Each row has a name. Each piece below is followed by the name of the row it came from, unless a question asks for something else. Each question is about the rows just above it.

bafek: [ 45  14   6  29 -21   8 -15   0 -24 -24  -6]
poduf: [ 38   6  15  20 -10  16 -11 -15 -25 -19 -15]
lalik: [-20   8   3  22 -14   0  -7   0 -20 -20   0]
lefis: [ 20  25  11  31 -12 -16 -16  -1 -30   0  13]
Vofer: [ 38   6  15  20 -10  16 -16 -15  11 -19 -15]
rufun: [  9   4   4   4  -2  -8 -20  -1 -23  -5  -1]
Kava: [ 54  25   1  25 -19  25  -4  -2 -24  -6 -24]
Gizuz: [  6   2   9  -8  10   0  -3   8 -14   3  13]
Suduk: [ 28  12  -7  34 -28   0  -8  -4 -32 -10  14]
rofa: [ -4   7   7  25  -5 -10 -18 -12 -19  -1   5]
lofor: [ -4   7   7  25  -9 -10 -18 -12 -29  13  13]
tiv: [  6   2   9  -8  10   0  -3   8 -14   3   4]
How many times does lalik hold [-20]?
3
Times [-24] occurs in Kava:
2
Count of [-9] in lofor:
1
Where do [  6   2   9  -8  10   0  -3   8 -14   3   4] appear?
tiv
Times [38] occurs in poduf:
1
Where do [ 38   6  15  20 -10  16 -16 -15  11 -19 -15] appear?
Vofer
find: [-24 -24  -6]
bafek

lefis: [ 28 -27 -27 -27  28  -5  28 -27   6]
Gizuz: [  2   3  27   5  11   6   9 -25 -18]
Suduk: [-29  -4  15  20 -10 -53   7  23 -25]
poduf: [ -9 -39   8  10 -12 -14  -5 -13  20]
bafek: [  8 -20 -28 -28   8  43  43  22   8]
Count of [28] in lefis:
3
How many times does bafek hold [8]?
3
How many times does bafek hold [9]?
0

Gizuz: [-19 -27 -15  49 -25 -12]
Kava: [-36  -7 -22 -52  57   9]
lofor: [-36  -7 -22 -52   8  12]
bafek: [11 56 11 56 56 56]
Suduk: [-19 -23  -9  12  -5  12]
tiv: [ 39 -27  36   7  27  28]
lalik: [-36 -52 -52 -52 -52  29]
rufun: [12 41  8 -6 15 -4]
Times [56] occurs in bafek:
4
How many times does lalik hold [-52]?
4
The row with [57  9] is
Kava
find: [-36  -7 -22 -52   8  12]
lofor
The row with [41  8 -6 15 -4] is
rufun
find: [-52   8]
lofor

rufun: [ 19  28  28 -44]
lalik: [12 13 12 -8]
poduf: [ 29 -31  35  10]
lofor: [ 19  28 -23 -23]
Suduk: [37 38 28  9]
The row with [35 10] is
poduf
How many times does Suduk hold [37]?
1
find: [38 28]
Suduk
Count of [28] in rufun:
2
find: [ 19  28 -23 -23]
lofor
Times [-22] occurs in lofor:
0

Vofer: [ 28 -19  17   2  17   4  17 -30  -1  -4 -13  18 -13  20 -18 -20]
Kava: [ 19  -2  -2  -2 -14   8  19  19  -2  -2  -4  -2  19   6  -2  19]
bafek: [ 34  16   0 -13  -4   0  42  -3 -16  44  -7   9  55  -3 -30  -2]
find: [-14   8  19  19  -2  -2  -4  -2  19   6  -2]
Kava
Times [-19] occurs in Vofer:
1
Count of [-2] in Kava:
7
Count of [-1] in Vofer:
1
find: [ 17   4  17 -30  -1  -4 -13  18 -13  20 -18 -20]
Vofer
find: [  0 -13]
bafek
Count of [-13] in Vofer:
2

bafek: [  3 -31  -4   4   9  31]
rofa: [-38  -2  27  24  16  -6]
Suduk: [  8 -25   0   8 -24  20]
tiv: [  8 -25 -35   8 -25  20]
rufun: [-22  20  27  24  16   3]
lefis: [ 20 -13   9  17  20  -7]
Vofer: [ 21  21 -35 -40   7 -40]
The row with [17 20 -7] is
lefis
How many times does tiv hold [9]?
0
Where do [-25  20] appear?
tiv
The row with [-25 -35   8] is
tiv
Times [21] occurs in Vofer:
2

rofa: [-16  11 -31  13  14  -1 -20 -13  16   1  49  35  -8 -28  -5  17  10   7
  -4  15 -31 -31  -2  -3   7  15   8  -3   9  15 -19 -12  -4  -7   2  -1
  -6 -19 -29  -5 -14   0  -3  -6  -1  -5  -6   9   1  -4  -1   3 -13   6
  12  31  21]
lofor: [ 41 -15   4   6  -2  14  -7   1 -14 -15   6  13  -7  -8  15  13 -18 -10
  -4  18  -1 -12 -21  -7  -8   5  23  12 -10  -4  -7 -22  21   3 -15  -9
  27  -1  23   9  26  -3   3  14 -19   3   3  -8 -18  -7 -23   7   1 -24
 -10  -3  -2]
lefis: [  1   0 -15 -10   4  -7  25  -1   6  15  17  13   5  -4 -16  -8  -6 -17
   6  -3   5  -3 -27 -11   8   1 -35   7   6  -5   0  -9  -5  27  26  27
   1  -3  -2  21 -28 -12   6   8 -13   0  -5   3  -5  -8  12   8   7  -7
  13 -19  -4]
Gizuz: [ -3  11 -31  13   0 -10  12 -29  24  -1  15   3 -11  23   8  -2   8   1
 -12  -6  -5  19 -27  -8  14  13  23  23  22  -9  -4   1 -16 -13 -27 -10
   6  -4  -9  -4   4  12   9   3  -7 -19   3 -18 -23  -8   3  23   3 -16
   4 -16  13]
[ -7 -19   3 -18 -23  -8   3] is in which row?
Gizuz
Times [23] occurs in Gizuz:
4
Count of [-6] in rofa:
3
[ -8  -6 -17   6  -3   5  -3] is in which row?
lefis
find: [ -3  11 -31  13   0 -10  12 -29  24  -1  15   3 -11  23   8  -2   8   1
 -12  -6  -5  19 -27  -8  14  13  23  23  22  -9  -4   1 -16 -13 -27 -10
   6  -4  -9  -4   4  12   9   3  -7 -19   3 -18 -23  -8   3  23   3 -16
   4 -16  13]
Gizuz
Count of [3] in lofor:
4

rofa: [ 28   0  37  -2 -34  38  -1]
tiv: [ 15  -2  16  -1  32  -1 -52]
Vofer: [ 24  -1  20   0 -45  37  -1]
lofor: [  0  37  -2 -34  37  28  -2]
Times [-2] occurs in lofor:
2
find: [ -2 -34  38  -1]
rofa
find: [-34  37  28  -2]
lofor
[ 28   0  37  -2 -34  38] is in which row?
rofa
Count of [-45] in Vofer:
1
[16 -1 32 -1] is in which row?
tiv

bafek: [-23  -5 -30 -11 -21   3  -1 -28 -17  -4]
Suduk: [-23  -5 -30 -11 -21   3  -1  30  17  -6]
lofor: [ 12  -6 -35  28  -1  23  29  -4 -17 -17]
lefis: [-16 -30 -34   5 -12   9   7  17  -7  44]
poduf: [  9  28  28 -16 -22  -1  -5  32  21  24]
Gizuz: [-30 -30 -30 -11 -21   3 -29   3  17  25]
tiv: [-11 -10 -30 -11 -21 -19 -25  11  28 -18]
find: [-30 -30 -30 -11 -21   3 -29   3  17  25]
Gizuz
find: [11 28]
tiv
Times [-30] occurs in Gizuz:
3
find: [-5 32]
poduf
How many times does poduf hold [-16]?
1

lalik: [26 33 39 35 23 12  7 -2  1  1  0  0 -1  2 -1 -2 -2  1  1  0  1  1 -1 -2
  1 -2 -2  1  1  0  0 -1  2 -1  2  0  1  3 11]
Suduk: [ 14   2   0   1   0   0   5  -4   0   0   0   0   2   1  -5  22   0   0
  13   1   1   0   0   0   0  -2 -11   0  19   0   1   3  15  10 -12  39
  37   0  15]
bafek: [ 14   2   0   1   0   0   5  -4   0   0   0   0   2   1  -5  22   0   0
  13   1   1   0   0   0   0  -2 -11   0  19   0   1   3   2  10 -12  39
  37   0  15]
tiv: [ -5   0   0   0   0   1   0  22   0   0   0   0   0  -1   4 -17   0   2
   0   0   2   0   1   3   1   9   5  22   0  38  35  24  15  10   0   1
   0  14  -3]
poduf: [ 2  5 12 24 34 39  0 -9 10  4  1  1  1  0  8 -6 -2  0  3  0  0  0 -2  5
  0 -5 -1  0 12  0  0  1  5  1 13  0  0  0  1]
rofa: [-5  0  0  0  0  1  0 22  0  0  0  0  0 -2  4  0  0  2  0  0  2  0  0  3
  1  9  5 22  0 38 35 24  0 10  0  1  0 14  0]
Times [-2] occurs in lalik:
6
find: [ -5   0   0   0   0   1   0  22   0   0   0   0   0  -1   4 -17   0   2
   0   0   2   0   1   3   1   9   5  22   0  38  35  24  15  10   0   1
   0  14  -3]
tiv
Count of [0] in rofa:
21
The row with [26 33 39 35 23 12  7 -2  1  1  0  0 -1  2 -1 -2 -2  1  1  0  1  1 -1 -2
  1 -2 -2  1  1  0  0 -1  2 -1  2  0  1  3 11] is
lalik
find: [1 3 2]
bafek

tiv: [-14  34 -16  47  54  22]
rofa: [-19  30 -19   0  -1   0]
Vofer: [-14  34 -16  51  54  22]
Suduk: [-19  30 -19   0  -1  -1]
find: [-19  30 -19   0  -1   0]
rofa
Which row holds [-14  34 -16  47  54  22]?
tiv
The row with [ 30 -19   0  -1   0] is
rofa
find: [-19  30 -19   0  -1  -1]
Suduk

Vofer: [41 25  7 -1 -4 -3  7 13]
poduf: [ -3   2   2  14   2  15   2 -14]
bafek: [29 44 48 45 35 20  2 -6]
lofor: [47 -6 -6 11  0 -6 -2 -6]
rofa: [44 48 44 34 17  0 -4 -5]
lefis: [ 0 24 43 47 43 33 15  5]
Suduk: [ 4 16  4  0 15 16 16  4]
Count of [15] in poduf:
1
Times [-6] occurs in lofor:
4
Times [16] occurs in Suduk:
3
Times [48] occurs in rofa:
1
Times [7] occurs in Vofer:
2

Gizuz: [ -2  26   1   5 -22 -25   1 -20  10   2   6   0  -2 -30  17  -8  10 -12
  12 -11  -7   2   9]
rufun: [-28  16  -2 -24  22  22  15  23 -34   2  -7  11  -8 -30 -10  14 -34   5
 -19  -3  10   7   2]
Vofer: [ -8  11  -8  -4   7   7  18 -16   3  13  -1  -9   6 -30 -11 -14   3   0
  14  25  -8  -2   7]
Suduk: [-16   9   3   5  -9  22 -11  10  -7   1  12  12  12  12  12   2  -3  -7
   5  -6  -7  11   2]
lofor: [ -8  11  -5  -4   7   7  18 -16   3  13  -1  -9   6 -30 -11 -14   3   0
  14  25  -8  -2   7]
bafek: [ -5 -19   2 -12   1  -7  -2 -28  15   4 -18   8  -1 -30  -6   3  15  -9
  12   5 -10  17 -18]
tiv: [  8  17  -4  -7  -2  -4   0  -2  23 -17  17   2  -1 -30 -16   7  23 -10
  -2  12  -2  -7 -10]
rofa: [ 28 -31  43  40 -17  -2  23   0  -4   1  21  16  -1 -30 -23  17 -12   4
 -13  31   9  -3 -12]
poduf: [  4  -9  -4  -1 -12  -1   2   3  13  -3  -8   1  12 -30  11  -9  13 -12
  10   4 -11   3   0]
lalik: [  5   6 -13  11  -5 -17   8   7   5   3   2 -22  -4 -30 -14  -7   5  -6
  -3   7  -5  -7   9]
Kava: [-28  16  -2 -24  22  11  15 -19 -34   2  -7  11  -8 -30 -10  14 -34   5
 -19  22  22   7   2]
find: [ 11  15 -19 -34   2  -7  11  -8 -30 -10]
Kava
Count of [22] in Kava:
3
find: [ -2  -4   0  -2  23 -17  17]
tiv
Times [13] occurs in Suduk:
0
How many times does tiv hold [-1]?
1

bafek: [-19 -33 -31 -19  -7   3  12  17   7   2 -27 -32 -13   2  21  13   1  -5
   2  27  41  27   2 -21 -22 -11  13  37  27   7 -23 -24  -9  16  24]
tiv: [  7   6   4  11  11   7  -6  -9 -12  -7   0  -1  -2  -8 -11  -8  -5  -3
  -4  -8 -13  -7  -2   0   3  -5  -8 -18 -12  -5   2   4  21   2   1]
Gizuz: [-23 -15 -26 -35 -24 -17  -3  14  23  21  11  15  31  21  33  18   0  -2
 -10  -8  -3 -20   0 -35 -42 -17 -13   4   1  -4  -5  -2   5  12  22]
rofa: [  8   9  -1 -18 -19  -4  16  25  22   4 -14 -24 -15 -16  -2  -6  -4  -6
  -4   4   5  -9 -26 -38 -32 -25  -2  20  16   9   3 -13 -11  -1   5]
lefis: [ -1   1   1   2   6   7   8   5   4   4   5   0  -9 -11 -11  -5   6   8
   7   3  -1  -2   0   3   7   6   6  10  12  13  12   7   4  -5  -7]
Vofer: [ -1  -6   7   8  15  15  16  12   8   9   9   4 -11  -6 -14 -10  -3  -3
  -3  -5  -7  -3   1   6  12  10   7  10  10  10   7  -1 -11 -18 -25]
lofor: [ -1   2  -4  -7 -10  -4   4   9  11   2  -7  -9   0   2   7   7   5   7
  10  14  15   7  -3  -9 -13 -12  -3   3  -3  -8 -17 -18 -13  -8  -3]
Suduk: [  7   6   4  11  11   7  -6  -9 -12  -7   0  -1  -2  -8 -11  -8  -5  -3
  -4  -8 -13  -7  -2   0   3  -5  -8 -18 -12  -5   2   4   4   2   1]
poduf: [ 20  21  15  14  -1   2   1  -2  -7 -14 -16 -16  -9  -6  -3   1   2   3
   8  14  14  16  12   5   5  -4   0  -6  -6  -7 -12  -9  -2   4   7]
rufun: [-25 -21 -30 -17  -9 -19 -33 -31 -19  -7   3  11  -6   7   4   5   3   6
   4  -7  -9 -12  -6  -1  -7  -6 -12 -23  -6   1  -3   1   2  -5  -3]
find: [-19 -33 -31 -19  -7   3  11  -6   7]
rufun
Times [1] occurs in rufun:
2
Count of [4] in lefis:
3
Times [-10] occurs in lefis:
0

Suduk: [ 26   8  28  20 -43  12  -6   2  19  19 -17]
lalik: [ 28  11  23  18 -52  11   2  -2   5  30 -18]
Vofer: [ 11   2  -2   5  31 -18  17   2   9  47  -4]
How many times does Suduk hold [2]?
1
[ 26   8  28  20 -43  12  -6   2  19] is in which row?
Suduk
Where do [ 11   2  -2   5  30 -18] appear?
lalik

tiv: [  6  -9   5  34   5  12 -20]
lalik: [  5   6  34  -9 -20  12   5]
Kava: [ 11  43  10 -18  10  30  10]
Count of [9] in Kava:
0
find: [ 5  6 34 -9]
lalik
Times [5] occurs in tiv:
2
Count of [5] in lalik:
2
Where do [  5  12 -20] appear?
tiv

poduf: [ -8   6   7 -22   9  -5]
Gizuz: [14 12  9 -1 18 -8]
Kava: [  6   7  14   2   7 -16]
lalik: [ 10 -22 -11  -8   7  -2]
Suduk: [ 13 -22   9  25   3   7]
tiv: [ 11 -21  14   0  16  -3]
lefis: [ 13 -10   0  -6 -17 -10]
rufun: [ 14  13  -3  -6  -6 -15]
lofor: [ -4   3  12   9 -20   2]
rofa: [13  5  5  5  7 -4]
bafek: [ 19 -25 -28  21 -44 -54]
Vofer: [-1 -4 -6  0 -2 12]
find: [3 7]
Suduk
Count of [5] in rofa:
3
Count of [-8] in poduf:
1
find: [-21  14   0  16  -3]
tiv

